A small network was shown many inputs. Here are its activations along a few directions, one row for each input.
In each table, some parts of the input vary, and every possible input appears once, in random order.
A made-up example of a description, with smaller parts first: one of 4 places along a line, together with either a single point or one of 9 places along a line or (one of 3 separate values, together with one of 5 places around a ring).
Shared parts are said once, and a part with two or three values counts as separate values.

Other details of the inputs shift rows strongly along three fixed directions, in all tables alike. That doesn't count.

Table:
row 1: [ 23 -44 -18 -20  13  -6   4 -60 -32 -44 -46 -26]
row 2: [-27  54  14   3   4 -27  12 -25  -4  29 -15  56]
row 3: [ 25 -32 -14 -24   0  -5   3 -59 -33 -38 -32 -25]
row 4: [-42  48   0  16   4 -23 -17 -55 -19  31 -14  57]
row 5: [  6 -46 -44 -38   8   5  -1 -67 -17 -28 -35 -19]
row 6: [ -4  29  14  37 -27  20 -28  22   1  43  57   1]
row 7: [-39  48  20   4  -5 -31   5 -31 -11  25 -17  62]
row 8: [ -8 -19 -17 -21   8   8 -10 -17  -5   3 -10 -14]
row 9: [ -9 -21 -18 -22  16  16  -1  12   8 -10  -8   6]
row 10: [ 29 -52   1  31 -26  43 -28   1 -10  26  45 -61]
row 11: [-23  32   7 -12  31 -16  34  81  44 -27  -3  42]
row 12: [ -4  15  -3  17 -30 -31 -19 -47 -24   8 -19   2]
row 13: [ -6  10   2  -1 -14 -23  17 -43  -8 -10 -20   6]
row 14: [-22  36 -19 -24  54   5  16  76  44  -8   5  47]
row 15: [-10  28  20  41 -35  13 -38   7 -15  55  47  -8]
row 16: [-13  43 -16  -7  27 -23  15  73  43 -33   7  41]
row 17: [ 30 -61  33  12 -22  47  -3  -8   0  33  41 -67]
row 18: [-36  52 -10  27 -17 -29 -24 -34 -29  24 -10  60]
row 19: [-25  14  -5 -23   5 -35  11 -52 -16  -2 -40  23]
row 20: [ 37  -9  42  23 -20  42 -15  18 -11  29  39 -39]
row 21: [ 30 -29  22  37 -26  29 -16  35  15  18  48 -47]
row 22: [ 22 -40 -14  -1 -13   2  -3   9   2 -22  -7 -26]
row 23: [ 15 -12 -10 -28  41   8  45  87  52 -41  -4  -8]
row 24: [ -4  23  52  45 -23  12   0  24  13  41  43  -6]
row 25: [ 11 -48 -25 -41   3  -7  21 -67 -15 -30 -40 -23]
row 26: [ 17 -40  -1 -15 -10  -2  13 -19  -4 -17 -18 -47]
row 27: [  3  27  55  35 -24  20 -21  23 -16  37  41   6]
row 28: [ 14 -16  -8 -40  47   7  17  69  21 -53  -8 -18]
row 29: [-12  31 -29  10   2 -19 -10 -22 -15   7 -16  34]
row 30: [ 25 -20 -32 -22  31   0  21  69  40 -46  -9  -9]
Each input here is: one of 5 separate values, together with either a single point or one of 5 places around a ring.
- The inputs of row 14 and row 9 match in every part but the choice among 5 separate values. If row 23 is changed in the same way as row 14 into row 9, which row does it become? => row 11
- List by row number the other rows that have the choice among 5 separate values in common with row 16. => row 3, row 5, row 6, row 13, row 25
- Which other rows does row 27 become when the choice among 5 separate values takes its other values? List them by row number. => row 1, row 3, row 20, row 28
- List by row number the other rows that have the choice among 5 separate values in common with row 26. => row 8, row 12, row 15, row 19, row 28

Table:
row 31: [-25  34  13  38 -42 -30 -10 -20  -3  39   2  13]
row 32: [ 6 56 36 31 -5  2 -8 76 31  7 55  7]
row 33: [ 14  -3 -39 -15  27 -11   0 -45 -36 -38 -51  21]
row 34: [ 29 -35 -12  24 -24   7  10 -21   5  10  -2 -31]
row 35: [-65  53 -32 -15  23 -38  10   7  22 -10 -25  69]
row 36: [-18   3 -64 -54  53 -26   5 -25  -5 -41 -43  30]
row 37: [-32  45  36  49 -35   5 -54 -44 -37  84  32  35]
row 38: [-36  73 -31 -12  20 -62  26  21  33 -19 -27  71]
row 39: [ 11  -4  18  32 -41 -16 -20 -40 -37   0   1 -26]
row 40: [-15  49  38  61 -24  26 -49 -36 -20  95  51  31]
row 41: [ 13 -21  21 -43  19   1  35 -18   9 -19 -16 -25]
row 42: [ 10 -24  60 -13   8  33  25  56  31   8  23 -28]
row 43: [ 22 -30  32  -8  -2  11  33 -55 -20   8 -21 -19]
row 44: [ 30 -33  14  22 -30  -1 -12  -7 -20 -14   3 -35]
row 45: [  9 -34  44 -30  17  33  34  62  30  -6  21 -43]
row 46: [ -4 -10 -28 -17  -8   5   0 -22   8   3   5  -7]
row 47: [  9 -42 -36  -7   9  25  12 -13  17  -7  -6 -14]
row 48: [-50  57  -8 -13  56  -5  -5  96  36   5  22  58]
row 49: [ 18 -41  -3   1  -5  17  14  78  45 -13  19 -38]
row 50: [ 41 -28  -5  24 -16  -7   2 -34 -23 -21  -9 -28]
row 51: [ 20   6 -11 -15   1   8 -17 -10 -23 -16  -2 -11]
row 52: [ 20 -29  -3  -3 -12  14 -25 -25 -36 -12 -18 -22]
row 53: [-26 -19 -44 -23  -4 -29   6 -58 -14 -20 -45  31]
row 54: [ 20 -25   4 -12  16  39 -13  76   8 -24  28 -39]
- What is each input in this table made of? => one of 4 places along a line, together with either a single point or one of 5 places around a ring
- The inputs of row 43 and row 41 match in every part but the place on the line of 4. If row 33 is changed in the same way as row 43 into row 41, which row does it become? => row 51
- List by row number the other rows that have the place on the line of 4 in common with row 37. => row 42, row 44, row 49, row 52, row 53
- Which other rows does row 46 become when the place on the line of 4 takes its other values? List them by row number. => row 35, row 47, row 53
